Each row below holds a small network's activations on one record, seen along a few directions.
Each row is followed by the record's values for the fields T, L, Y, J, U, C.
A field that a record lacks is written absent.
The largest differences between rows may come from other fields.
(in the rows, 500 means zero)
Strong random noise was added to every row along 6 fixed directions; ignore it. To show where, here is one row again and again, with new noise each time:
[558 460 445 227 511 256 478 456 544 715 550 571 339 396 312 494 737 511
 444 505 636]
[552 443 474 422 565 334 442 416 489 640 514 531 383 445 400 497 623 517
 461 507 608]
[602 437 421 498 570 438 462 494 494 457 596 623 499 664 396 515 558 502
 477 538 547]
[624 562 471 548 396 713 511 742 471 379 573 516 644 538 389 464 647 459
 512 624 361]
[603 745 415 156 741 375 651 713 620 445 510 673 624 425 329 588 633 681
 598 601 319]
[520 428 509 693 511 550 398 365 458 588 590 449 422 591 449 576 567 330
 552 510 529]
[432 504 459 736 709 510 418 330 467 596 496 397 395 482 543 686 383 436
 527 272 514]
[575 391 525 688 395 594 385 466 410 542 558 445 464 547 444 450 618 378
 478 583 547]

[447 581 443 494 585 676 653 552 494 446 506 415 552 388 541 530 384 493
 438 352 449]	(T t1; L l3; Y y2; J j1; U u4; C c3)
[432 527 595 517 500 539 551 345 507 639 540 412 448 445 472 565 603 329
 610 584 497]	(T t2; L l2; Y y2; J j3; U u2; C c3)
[463 459 430 620 491 509 376 473 510 487 503 503 459 607 516 569 410 498
 475 316 505]	(T t1; L l1; Y y2; J j3; U u1; C absent)
[497 432 400 544 424 485 413 582 498 537 540 519 431 528 445 547 524 492
 392 301 570]	(T t2; L l1; Y absent; J absent; U absent; C c1)
[377 449 581 434 423 275 524 355 493 684 380 457 386 314 576 497 519 522
 447 409 685]	(T t2; L l4; Y y1; J j3; U u3; C c2)
[524 486 636 607 208 566 418 603 472 493 511 507 596 531 460 465 700 407
 608 728 440]	(T t2; L l1; Y y1; J j3; U u4; C c2)
[579 615 533 506 712 453 539 476 542 429 546 619 594 659 446 585 559 507
 711 760 353]	(T absent; L absent; Y absent; J absent; U absent; C absent)
[566 586 477 606 510 540 431 637 505 403 508 573 597 591 431 593 545 524
 588 519 379]	(T t2; L l1; Y absent; J absent; U absent; C absent)
[469 529 596 555 210 699 458 603 521 532 541 393 541 506 478 464 626 334
 594 605 372]	(T t2; L l1; Y y2; J j3; U u3; C c3)
[545 593 575 711 435 765 481 500 484 522 652 406 570 618 404 634 678 210
 734 694 307]	(T t1; L l2; Y absent; J absent; U absent; C c2)
[437 640 560 467 525 519 619 595 510 431 402 492 627 351 560 556 449 580
 547 484 413]	(T t2; L l3; Y y1; J j3; U u4; C c2)
[483 483 529 748 538 589 439 456 393 489 425 373 498 426 583 523 388 500
 461 387 516]	(T t2; L l4; Y absent; J absent; U absent; C c2)
[465 364 372 369 369 300 443 509 574 534 599 657 397 633 405 577 528 493
 384 254 698]	(T t2; L l1; Y y1; J j3; U u4; C c1)
[452 547 614 278 378 516 534 406 588 730 547 368 385 358 433 442 690 321
 612 674 429]	(T t1; L l4; Y y2; J j1; U u3; C c3)
[613 536 475 505 699 390 537 563 460 324 475 685 640 586 470 471 514 670
 523 678 492]	(T t1; L l2; Y y1; J j1; U u2; C absent)
[526 523 442 482 612 420 503 430 554 475 621 621 503 703 405 668 497 434
 592 471 486]	(T t2; L l4; Y absent; J absent; U absent; C c2)
[463 525 484 571 528 429 523 517 539 404 496 630 587 662 541 593 466 522
 551 497 489]	(T t1; L l2; Y y1; J j3; U u3; C absent)
[520 387 506 581 682 346 447 187 499 633 635 565 369 726 434 601 562 353
 600 617 613]	(T t1; L l2; Y absent; J absent; U absent; C c3)
[493 464 364 432 388 583 556 681 546 331 551 592 582 638 505 470 408 554
 342 323 504]	(T t1; L l4; Y y2; J j3; U u3; C c1)
[410 558 498 606 464 533 353 439 585 611 533 413 396 533 507 682 472 375
 642 327 392]	(T t1; L l1; Y y1; J j1; U u1; C absent)
[528 543 449 434 507 662 530 548 507 495 556 390 477 458 478 471 468 459
 483 450 419]	(T t1; L l4; Y y2; J j2; U u4; C c2)
[493 488 455 329 510 442 534 441 587 554 608 544 435 578 425 541 516 448
 535 471 511]	(T t2; L l2; Y y2; J j1; U u4; C c3)
[514 429 519 514 451 415 365 490 485 546 443 471 419 449 532 445 472 564
 478 467 551]	(T t2; L l1; Y y1; J j2; U u4; C c1)
[438 489 668 458 418 333 490 340 528 654 427 480 426 397 541 488 586 433
 613 648 563]	(T t2; L l3; Y y1; J j1; U u3; C absent)
[559 492 423 459 584 320 405 543 491 557 447 586 446 461 418 515 579 643
 441 447 558]	(T t1; L l1; Y absent; J absent; U absent; C absent)
[478 498 652 589 336 515 454 508 459 543 441 442 542 422 533 457 608 461
 580 670 473]	(T t2; L l2; Y y1; J j3; U u4; C c2)
[501 511 422 468 684 497 675 533 474 299 469 621 631 549 556 494 327 646
 379 420 554]	(T t2; L l3; Y y2; J j3; U u2; C c1)
[519 509 557 635 664 508 532 390 477 345 484 578 633 657 572 540 358 539
 608 637 441]	(T t1; L l3; Y y2; J j3; U u4; C c3)
[431 609 485 602 563 509 471 577 570 409 469 541 598 607 576 658 387 546
 627 424 342]	(T t1; L l1; Y y1; J j3; U u3; C c3)
[563 362 452 505 629 465 487 404 411 460 461 508 452 505 551 342 398 604
 342 537 634]	(T t1; L l3; Y y2; J j2; U u2; C c1)
[385 647 528 543 685 484 624 445 585 419 468 537 578 548 611 681 319 492
 643 423 392]	(T t2; L l3; Y y1; J j1; U u3; C absent)
[665 448 602 537 438 437 448 602 356 478 359 537 581 356 464 240 708 670
 413 841 555]	(T t1; L l2; Y absent; J absent; U absent; C absent)
[365 528 593 684 396 586 392 487 445 601 324 268 446 265 652 495 389 526
 469 309 462]	(T t2; L l1; Y y2; J j3; U u3; C c2)
[564 470 438 331 623 330 567 506 487 506 474 614 484 433 429 449 543 637
 379 509 617]	(T t1; L l3; Y absent; J absent; U absent; C c1)
[582 359 276 462 464 433 492 616 461 401 585 664 477 640 391 468 505 575
 221 261 712]	(T t1; L l4; Y absent; J absent; U absent; C absent)
[457 392 427 507 303 543 613 588 438 432 539 553 533 508 502 480 515 463
 280 322 705]	(T t2; L l3; Y y1; J j3; U u2; C c2)
[439 608 475 472 531 636 473 521 549 569 493 331 428 398 530 552 426 448
 528 346 361]	(T t1; L l2; Y y2; J j2; U u3; C c2)
[467 535 539 436 472 575 525 480 532 509 492 413 492 447 539 460 427 482
 517 486 423]	(T t2; L l4; Y y2; J j1; U u1; C c3)
[389 492 405 665 620 523 426 390 545 521 534 443 409 617 605 693 276 463
 517 178 488]	(T t1; L l1; Y y1; J j1; U u1; C c2)

Here are new rows. What are their fields?
[526 372 516 417 373 337 534 498 467 449 461 622 523 538 528 377 514 608
 364 538 682]	(T t2; L l4; Y y1; J j3; U u1; C c2)
[596 456 406 341 747 275 583 519 449 416 397 655 527 421 490 387 424 796
 302 486 650]	(T t1; L l3; Y absent; J absent; U absent; C c1)
[549 576 503 599 453 815 496 651 450 436 520 359 572 421 481 440 550 429
 508 571 331]	(T t1; L l2; Y y2; J j2; U u2; C c1)
[454 393 360 561 591 543 486 317 490 549 618 478 345 623 478 586 402 353
 396 261 646]	(T t1; L l3; Y y2; J j2; U u2; C absent)
[501 580 541 475 490 574 514 525 549 457 488 479 557 522 519 477 488 475
 591 597 364]	(T t1; L l4; Y y2; J j1; U u3; C absent)
[417 510 496 456 653 331 398 298 572 736 508 433 293 428 487 651 494 443
 613 383 523]	(T t1; L l1; Y y1; J j2; U u4; C c1)
[496 495 449 688 309 756 523 721 419 362 537 456 595 489 497 482 525 428
 379 377 499]	(T t2; L l2; Y y1; J j1; U u2; C absent)
[498 503 369 436 466 530 403 606 551 491 495 482 428 528 497 485 422 559
 411 293 465]	(T t1; L l1; Y y2; J j2; U u3; C absent)
[564 416 510 260 360 490 563 550 470 553 500 480 454 336 429 267 625 544
 330 603 606]	(T t1; L l3; Y y2; J j1; U u4; C c3)
[401 393 564 613 309 484 486 440 410 685 444 385 394 290 528 477 631 403
 384 409 701]	(T t2; L l2; Y y1; J j3; U u2; C c1)
[603 525 472 521 421 622 567 686 437 380 509 554 630 484 419 421 617 517
 423 602 483]	(T t1; L l3; Y absent; J absent; U absent; C absent)
[474 548 498 561 588 539 587 481 469 482 489 483 533 471 528 579 444 489
 490 437 498]	(T t2; L l3; Y absent; J absent; U absent; C c2)
[528 570 386 326 601 290 414 545 660 453 557 699 480 724 429 646 466 577
 629 436 424]	(T t1; L l1; Y y1; J j2; U u3; C absent)
[547 510 501 508 452 517 507 518 493 527 565 519 511 544 415 544 616 427
 541 552 500]	(T t2; L l2; Y absent; J absent; U absent; C c2)
[520 545 470 518 645 371 567 596 470 340 385 657 646 493 549 498 438 734
 441 506 529]	(T t1; L l2; Y y1; J j3; U u4; C absent)
[504 564 574 365 449 455 558 582 500 532 391 442 531 289 538 390 548 603
 490 588 472]	(T t1; L l4; Y y1; J j1; U u3; C c2)
[496 575 611 582 647 518 546 450 433 559 416 410 530 290 529 479 575 518
 574 670 454]	(T t1; L l2; Y y1; J j1; U u2; C c1)
[494 433 501 717 455 583 400 522 463 441 519 485 521 589 545 515 454 467
 507 480 484]	(T t1; L l1; Y y1; J j1; U u4; C c1)
[528 319 588 838 417 642 365 326 375 428 527 429 512 706 598 399 412 392
 485 614 551]	(T t1; L l2; Y y2; J j3; U u1; C c2)
